Each row below holds a small network's activations on one input, seen along a few directions.
In each table, some parts of the input vary, and every possible input appears once, in random order.
Descriptions start from the smaller parts, as in this example, which fits no table here: line(6) and (point or ring(11) or (values(2) and ring(8))).
Shared parts are said once, and a part with two or three values counts as separate values.

Other details of the inputs vary at random and push rows far along three fixed directions, the same in every table; ignore that.

Rows:
R1: [ 13   2 -12 -15 -10   1   7  -4  -7  28 -18  16 -20]
R2: [  0   6  31  26 -10 -30  -2 -14   5 -29  -2   1  28]
R3: [ -3  -8  14  16  -2 -12  -3 -10  15 -13  12  -1  19]
R4: [-16  -3  -3 -15  16  12 -12  13 -10  -8  30 -25   2]
R5: [ 38 -22   5   5 -17  38 -12 -17  18   5  39  27 -13]
R6: [-10  11  -9  -3  10 -14  20  14 -17   1 -32 -18  -4]
R7: [ 40 -18  17  20 -16  17 -11 -15  23   1  23  28  -5]
R8: [ 13   9  -9  -5  -7  -3  15  -4  -3  20 -22  19 -17]
R9: [-13  15 -14   4   8 -14   9  17 -19   4 -31 -12  -6]
R10: [  1 -21 -27 -30 -16  29   6   0  -1  28 -11  13 -32]
R11: [-12  22  -4   7  11 -37  21  10 -23  -6 -38  -6   5]
R12: [  6  15  31  29   9 -41  -6  -8   8 -20  -9   6  31]
R13: [ -9  15  -2   6  10 -25  22  13 -15  -1 -40 -16   1]
R14: [ -9  21  -6   6  10 -32  24  14 -18  -5 -37  -7   9]
R15: [-10  15   3   8   9 -37  18   7 -22   1 -44 -16   3]
R16: [-16   3 -12  -5  16  17 -13  20  -5 -10  28 -20   3]
R17: [ 10   4  -8 -10  -7   8  13  -8  -7  23 -22   8 -26]
R18: [ 31   0  26  10 -12  17  -9 -22  28   9  20  22  -2]
R19: [-17  -4 -13 -13  14  18 -21  22  -7  -3  31 -21   0]
R20: [  2 -12 -17 -20 -17  13  13  -6  -5  19 -22  14 -21]
R21: [ 10  -2 -21 -14  -7  15  -1  -3  -2  29 -20  12 -25]
R22: [ -7  22   0  13  10 -41  24  16 -15  -6 -44  -7  11]
R23: [-22 -17 -14 -10   6   8  -6  13   1 -13  29 -25   5]
R24: [  3  15  18  24   7  -8  -8  -2   6 -13   9   0  19]
R25: [-16   5  -5  -9  16   5  -8  16 -10 -16  28 -15   6]
R26: [-16  -7 -14 -21  17  28 -10  19  -6  -7  38 -25  -9]
R27: [  3 -14 -23 -26 -22  19  11  -5  -7  19 -16  11 -27]
R28: [ 17 -14  17   8 -17  14  -7 -28  28   7  18  25   4]
R29: [  4 -13 -18  -7 -18   0  15  -7   3  23 -23   8 -21]
R30: [-20   4  -5   8   5 -33  23   4 -15  -7 -46  -9  11]
R31: [ -6  -6  17  14   1  -9  -3  -9  12 -15   7   4  21]
R32: [-15  -2   1 -10  16   5 -12  13  -9 -10  24 -26   5]
R33: [-13  -2 -14 -18  15  18  -8  26  -2 -10  33 -17   1]
R34: [ 21 -15  21  15 -20   3 -10 -24  33   7  15  24   3]
R35: [-17   2 -10  -4  -5 -24  19   8 -21  -9 -38 -11   2]
R36: [ 23 -12 -17   1 -12   9  16  -2  -8  14 -20  15 -23]
R37: [ -9  24  -5  17   9 -28  20  13 -16  -3 -42 -12  12]
R38: [-24 -21 -24 -22   5  25  -7  13  -2  -8  40 -25  -3]
R39: [-14   0 -11  -5  14  18 -13  27   0  -9  25 -22   5]
R40: [ -2   0  23  15  -8 -15  -3 -11   5 -24   4   2  23]
R41: [ 12   5 -12  -4  -6   2   3  -9  -3  23 -29  13 -15]
R42: [-12  17 -10   5   8 -23  11   9 -23   6 -35 -11   3]
R43: [ 26   1  16   9  -9  17 -20 -25  21  10  18  25   2]
R44: [  5 -14 -18 -21 -22  13   9  -3  -3  18 -19  12 -25]
R45: [ -2  -8 -16 -13 -12   7  18 -10  -4  18 -26  13 -14]
R46: [  6  14  31  24   7 -16   0  -7   8 -19   4  -4  24]
R47: [  4   8  17   7   5 -12  -9  -5   0  -8  16   4  16]
R48: [-15   1 -11  -5  16  16 -15  24  -2  -9  27 -21   2]
R49: [-16  -9  -9 -20  18  18 -16  14  -4  -9  28 -25  -3]
R50: [ 12   5 -11 -10  -5  -5  10 -10  -5  20 -26  18 -13]
R51: [ 22 -14 -22  -4 -12  16  16  -2 -10  16 -15  14 -25]
R52: [-23 -17  -7 -16   6  12 -11  18  -3 -18  24 -18   5]
R53: [-14   0  -1  -6  18   9  -8  16  -4 -14  24 -25   2]
R54: [ 26   2  15  10 -13  24 -20 -19  23  14  24  27  -8]
R55: [-15  -6  -8 -14  17  19 -11  21  -3  -9  31 -25  -6]
R56: [-24 -14  -8 -16  10  16  -7  11  -6 -18  25 -17   9]
R57: [-16  -7 -18 -24  15  24 -16  26  -5  -6  40 -17 -10]
R58: [  3 -16 -23 -15 -16  11  14  -7   3  26 -17   9 -23]
R59: [-14   1  -6  -8  17   3  -9  24  -3 -14  27 -16   5]
R60: [-25 -20 -14 -17  10  18 -10  17   1 -12  28 -18   3]
R61: [-23 -10  -3 -12   6   8  -6  10  -7 -22  21 -17  12]
R62: [  4  15  27  29   5 -24 -12  -5   5 -11  -1   1  26]
R63: [ -4  -5  19  12  -1  -9  -5  -9  10 -16   6   5  21]
R64: [ 28   1  31  10 -12   9 -13 -29  19  10  19  21   2]
R65: [ 13   8  -8  -5  -8  -4  12  -4  -4  20 -24  19 -19]
R66: [  5  18  22  29   6 -13  -4  -2   9 -16   3  -1  27]
R67: [ -3  -6  20  12  -1  -9  -6  -8  11 -16   5   5  20]
R68: [ -2   1  32  34   0 -36   0 -12  17 -21  -9   4  32]
R69: [ 12   0 -23 -24  -9  24  13   2  -3  27  -6  15 -26]
R70: [  8  -1 -16 -21  -4  14  10 -11  -9  24 -20   6 -24]
R71: [  2   4  32  28 -11 -33  -5 -12   9 -28  -4   1  27]
R72: [  5  17  24  32   7 -19  -8  -1  10 -15   1   1  23]
R73: [-11  20   3  12  13 -32  24   5 -22  -9 -39 -16   6]
R74: [ 32   5  23  21 -14  14 -14 -17  31  10  15  27   5]
R75: [ 18 -15  17  10 -18  12  -8 -27  30   8  17  27   3]
R76: [-12   9 -11  -7  12 -18  15   5 -20   1 -36 -17  -4]
R77: [-22 -14 -11  -5   7   2  -3  10   0 -16  26 -24   9]
R78: [ 28   1  29  12  -8   4 -13 -31  24   6  11  22   3]
R79: [ 10   7 -15  -4  -9  11   5  -2  -4  26 -22  13 -24]
R80: [  6 -11 -14 -15 -25   5   8  -5  -2  15 -21  11 -24]
R81: [-23 -13  -9  -6   9   5  -2   8  -2 -16  24 -22  12]
R82: [  0   3  27  22 -10 -26  -4 -12   8 -26   1   1  24]
R83: [ 12  -1 -16 -19 -10   6   5   0  -5  31 -14  16 -25]
R84: [ 30   3  28  12 -13  -1 -14 -24  22  11  18  33   5]
R85: [  4   8  24  15   7  -8  -8  -5   7 -13  11  -5  10]
R86: [-12  22  -2  14  10 -33  14   6 -26  -1 -40 -11  12]
R87: [-17   7  -6  -1  16  11 -13  15  -9 -14  24 -19   6]
R88: [-14   2 -10 -14  16  12  -7  19  -8 -13  33 -15   3]
R89: [  1 -20 -27 -33 -19  29   7  -1  -4  25 -10  12 -31]
R90: [ 13   5 -13 -10  -7   4  11  -1  -2  23 -17  18 -21]
R91: [  3  15  23  28   9 -24 -11 -10   6 -16  -4   1  27]
R92: [ 28   0  18   3  -9  10 -15 -26  21   8  20  30   2]
R93: [  2 -13 -17 -11 -15   6  15  -9   2  23 -24  12 -18]
R94: [-10  17  -7   3  13 -38  16   6 -20  -4 -42  -7   9]
R95: [-17  -6 -12 -23  15  30 -11  15 -10  -8  38 -26 -10]
R96: [ 28   1  32  16 -11   6 -14 -22  26   7  15  22  -4]
Each input here is: line(4) and (point or line(8) or (values(3) and line(5))).
Question: Changing only the line(4) part turns R49 into R76. The same change can be made to R12. Which row results?
Answer: R94
Question: Changing only the line(4) part turns R6 into R18. The same change can be made to R62. Which row results?
Answer: R42
Question: Which other rows does R58 become when the line(8) part takes its other values? List them by row number.
Answer: R23, R30, R35, R67, R71, R89, R93
Question: Which other rows does R31 become when the line(8) part takes its other values? List them by row number.
Answer: R3, R20, R27, R63, R75, R77, R82
Question: A walk changes only the line(4) part. It starts at R66 and steps to R37. List the rest of the walk in order.
Answer: R74, R39
Question: Which other rows does R95 become when the line(4) part takes its other values? List them by row number.
Answer: R17, R85, R96
Question: Which other rows does R88 become when the line(5) part takes its other values? List them by row number.
Answer: R25, R47, R69, R92
Question: Which other rows does R84 become when the values(3) part takes its other values? List them by row number.
Answer: R4, R42
Question: Which other rows does R62 become when the values(3) part takes its other values? List them by row number.
Answer: R1, R32

Rows:
R97: [  9   5   1 -11  -2   8  -3  -7   2  20   2   4 -15]
R98: [  3   6  -9 -22   3  10   6   2   0  22  -8   5 -19]
R99: [  4 -14 -16 -12 -18  13  12   3  -6   6 -10   4 -17]
R100: [ -2   5 -23 -21  -2  14   5   2 -11  24 -13   7 -16]
R101: [19 -1  1  6 -5 16 -8 -3  4  7  6 13 -9]
R102: [ 20   0   4   8  -6  18 -11  -6  10   5  13  18  -4]
R103: [-13 -10  17   5   9  -7  -2 -13   4 -24  14 -14  23]
R104: [ -4   2   0   7  13   6 -12  14  -6 -17  20 -19   6]
R105: [  2 -12  10  -6 -16  12  -2 -22  10   4   8  12  -5]
R106: [ 11 -16  15  -5 -14   2 -12 -19  19   3  22  23   2]
R107: [ 19   1   4   6  -5  13  -6  -4   6  10   9   8 -13]
R108: [ 12   2 -14  -7  -2  12   8   7  -6  20  -6   0 -23]
R109: [  9   6   0  -4  -4   9  -6 -11  10  14  10  18  -2]
R110: [-23   8 -18 -24  20   3   4  21 -18   3   1 -27  -8]
R111: [ 15   2  12  -1  -6  13 -18 -15  10   9  11  15  -2]
R112: [ -9   7  -7  -2  17   0   4  22 -10  -8   7 -20  -1]
R113: [-16   5 -22 -16  21   6  10  31 -16  -3   1 -23 -10]
R114: [ -7   5   8   5  -8 -36  13  -9  -6  -6 -36   5   9]
R115: [  3  -2   1  14  -5 -36  21   1  -8  -7 -32   7   7]
R116: [ 10 -15  -9  -6 -16   7   4  -1   5   2   0  12 -12]
R117: [-23   1 -12   6  -4 -26  14   1   2  13 -49  -3   7]
R118: [-10   6  10   5 -10 -33  16  -9 -11  -8 -38  -1  11]
R119: [-16 -12   9  26   5  -2 -18  11  27 -21  27 -12  29]
R120: [ -8   5  14   1  14   2 -21   3   2 -13  30 -16  11]
R121: [-16   5  -4 -10  15   2 -13  10 -13  -9  12 -23   4]
R122: [ 15  19  15  32   1 -24   7  -8   7  -6 -13  15  18]
R123: [  8  19  26  23   0 -26  -4 -16   3  -5 -19  15  20]
R124: [ 11 -19  -8  -2  -9  15  13 -12   3   3  -1   5  -9]
R125: [ -9 -12  15  14   2   1  -6   2   5 -33  28 -13  18]
R126: [-14   5 -23  -5  15   7   3  24 -18  -6   5 -15   2]
Question: What do these inputs look like to the network?
Answer: values(2) and (point or line(5) or line(9))
Question: Changing only the values(2) part turns R114 into R116. The same change can be made to R117. Which row results?
Answer: R119
Question: A walk changes only the line(5) part. It starts at R103 and steps to R105. List the rest of the walk in order.
Answer: R118, R114, R106

Rows:
R127: [ -7   8 -19  -9  11   1   7  24 -15   6  -8  -8  -8]
R128: [  3   6  11  10  17  -2 -14  13  11 -17  33  -4  17]
R129: [ 13  12   3   0  -8  -5   4  -9   2  19 -23  13 -15]
R130: [ -5   4  16  12  11   2 -15   3  11 -16  33 -14  17]
R131: [  1 -12   0 -10 -13   4  -5 -10  12  10  -1  13  -9]
R132: [  4  -6 -13 -11  -2  31  -7   0   8  13  21   0 -16]
R133: [ -6   0  21   2   9  -1 -19  -2   5 -24  33 -13  17]
R134: [ -9   7   5   8  17  -1 -11  12   5  -8  19 -14  15]
R135: [  8  -4 -13 -12  -6  30  -9   6   1  10  23   5 -18]
R136: [ -1  -2 -18 -27   4  23  -2   0 -15  16   9   1 -18]
R137: [ -4 -13 -17 -21  -2  25   6   2  -3  13   6  -7 -20]
R138: [  4  -3 -22 -19  -3  24   3  14  -7  14  10   0 -23]
R139: [ 14  -8   8   8 -17   2   6 -20  15  12 -11  17  -2]
R140: [ -3  -8 -19 -18  -1  14  12  12 -15   4  -3  -6 -18]
R141: [ 20  11  12   5  -6  -1  -7 -10  13  20 -11  21  -7]
R142: [ -4  -4  23  22  -2 -22  -5  -1  11 -26  13   3  27]
R143: [-21  -3   6  -5   8  -6 -12   0   0 -21  23  -6  22]
R144: [ -7 -11 -23 -17  -7  12   8  11 -12   5  -5  -6 -13]
R145: [-16  12   3   4  19  -9  -4  17  -3  -7   3 -18  11]
R146: [-10   4   8  18   2 -27   6   3  -8 -22 -18 -11  23]
R147: [-19 -10 -21  -9  -3  -3   8  14 -14  -4 -10  -8  -3]
R148: [ -8   5  11  16   3 -31  12   8  -8 -22 -15 -10  22]
R149: [-24  -3   1  -5   7 -17  -7   7  -5 -18   7 -16  16]
R150: [-17  -2 -15 -21   3  -5   5   9 -16   1 -10 -17  -4]
R151: [  2 -11  -4 -22  -4  27 -10  -2   4   7  19   0 -19]
R152: [ -9   2  12   2  15  -5 -15   7  -2 -17  20 -17  10]
R153: [  7  21   0   0  -3 -13  13 -12 -12  15 -31  14  -5]
R154: [ 16   9  -4   8 -12   0   7  -8  -1  14 -23  15 -12]
R155: [ 27   0  20  19 -13   1  -6 -17  11   4   5  22  -1]
R156: [-12  -3  -1   1  11 -16   7  14  -5 -23   7 -17  15]
R157: [-13  15 -18 -16  16   1   2  13 -19   9  -9  -7  -3]
R158: [-16  10  -5  -3  13  -6   4  14  -9  -3  -5 -20   0]
R159: [ 20   5  25   5 -10   2  -5 -28  11   3   5  25   4]
R160: [-16   4   6   4  17 -11  -1  11  -8 -13   4 -22   9]
R161: [ -4 -13 -20 -19  -2  28   5   1  -3  10   4  -5 -20]
R162: [  7  -3   4  -2 -14  -5  13 -13   7  17 -24  11  -9]
R163: [ 26   7  24  27  -5   2 -15 -17  25   4   9  24  13]
R164: [-19 -14 -20 -21  -4   9   7   7  -3  10  -6  -6 -14]
R165: [ 20  -1  11  10  -9   1   3 -18  10  17  -8  15  -8]
R166: [ 28  -3  20  12 -11  -1   3 -18  18  -2   6  23  -1]
R167: [-10  10 -11   3  12  -5   1  22 -13  -4  -5 -11   4]
R168: [  3  -9  -5   4 -16  -5  12 -15   9  15 -25  16  -6]
R169: [ -7  16   7  23  10 -23   4   4  -7 -16 -17 -11  19]
R170: [ -4   0   9   8  12  -4  -7  13  -5 -21  23 -13  12]
R171: [ -3   4   3  10  -6 -27  22  -7  -5   5 -40  -1   6]
R172: [ 17  10  -5   8  -7   0   3  -4   1  19 -24  18  -9]
R173: [ -1  17   0  12  10 -28  17  10 -11 -10 -21  -7   6]
R174: [ 11   7  36  35  -3 -24  -3 -12   8 -26   1   8  26]
R175: [-10   3   0  10  13  -9  -4  11 -13 -19   3 -18  12]
R176: [ -9 -15 -27 -20  -3   5  11  10  -5   4  -2  -1 -14]
R177: [  1  -4  -7   7 -17 -15  13  -9  -3   7 -36  15  -3]
R178: [  9   5  -2  10  -4 -11  17 -11  -5  14 -34   7  -8]
R179: [ 21  13  10   3  -6  -2  -7 -12  10  21  -8  21  -6]
R180: [ 12  -6  14  -7   1  21 -28  -9  13   0  46   3  -1]
R181: [ -1 -11  -9 -26  -6  26  -8  -7   1   9  22   6  -7]
R182: [ -5   5  11  14  16   5 -18   7  14 -14  29  -9  20]
R183: [  3 -16   5 -17  -7  24 -19  -5  16   2  32   3  -5]
R184: [ 16 -12  -1  -8   1  24 -11   0  11   1  39   6 -11]
R185: [ 17  -8   6   8 -18   3   3 -19  12   9 -13  18  -1]
R186: [ -9   0   0  11  -7 -29  20  -7  -2   5 -40   3   6]
R187: [ 12 -13   8   4   0  28 -23  -8  15  -4  41   3   2]
R188: [ 23  12  23  10 -10  -3 -12 -21  16  10   6  20   0]
R189: [-12  -5 -18  -8   5   6  10   9 -16  -4 -14 -16  -6]
R190: [-17  -2 -11 -14   7   2  12  10 -13   0 -11 -18 -10]
R191: [ -5   4  -8   5   0 -12  16   3 -18  -5 -32  -6  -2]
R192: [-21 -12 -23  -9   0   0   7   9 -10  -3 -13 -11  -1]
Question: What do these inputs look like to the network?
Answer: line(6) and line(11)
Question: Changing only the line(11) part turns R189 into R161. The same change can be made to R192. Which row results?
Answer: R168
Question: Changing only the line(11) part turns R151 into R137. The same change can be made to R183. Which row results?
Answer: R171
Question: Which other rows does R178 become when the line(11) part takes its other values? List them by row number.
Answer: R136, R152, R155, R160, R165, R170, R175, R180, R184, R187
Question: A walk changes only the line(11) part. It starts at R128 and steps to R127. List the rest of the walk in order.
Answer: R167, R172, R163, R182, R134, R145, R141, R179, R157
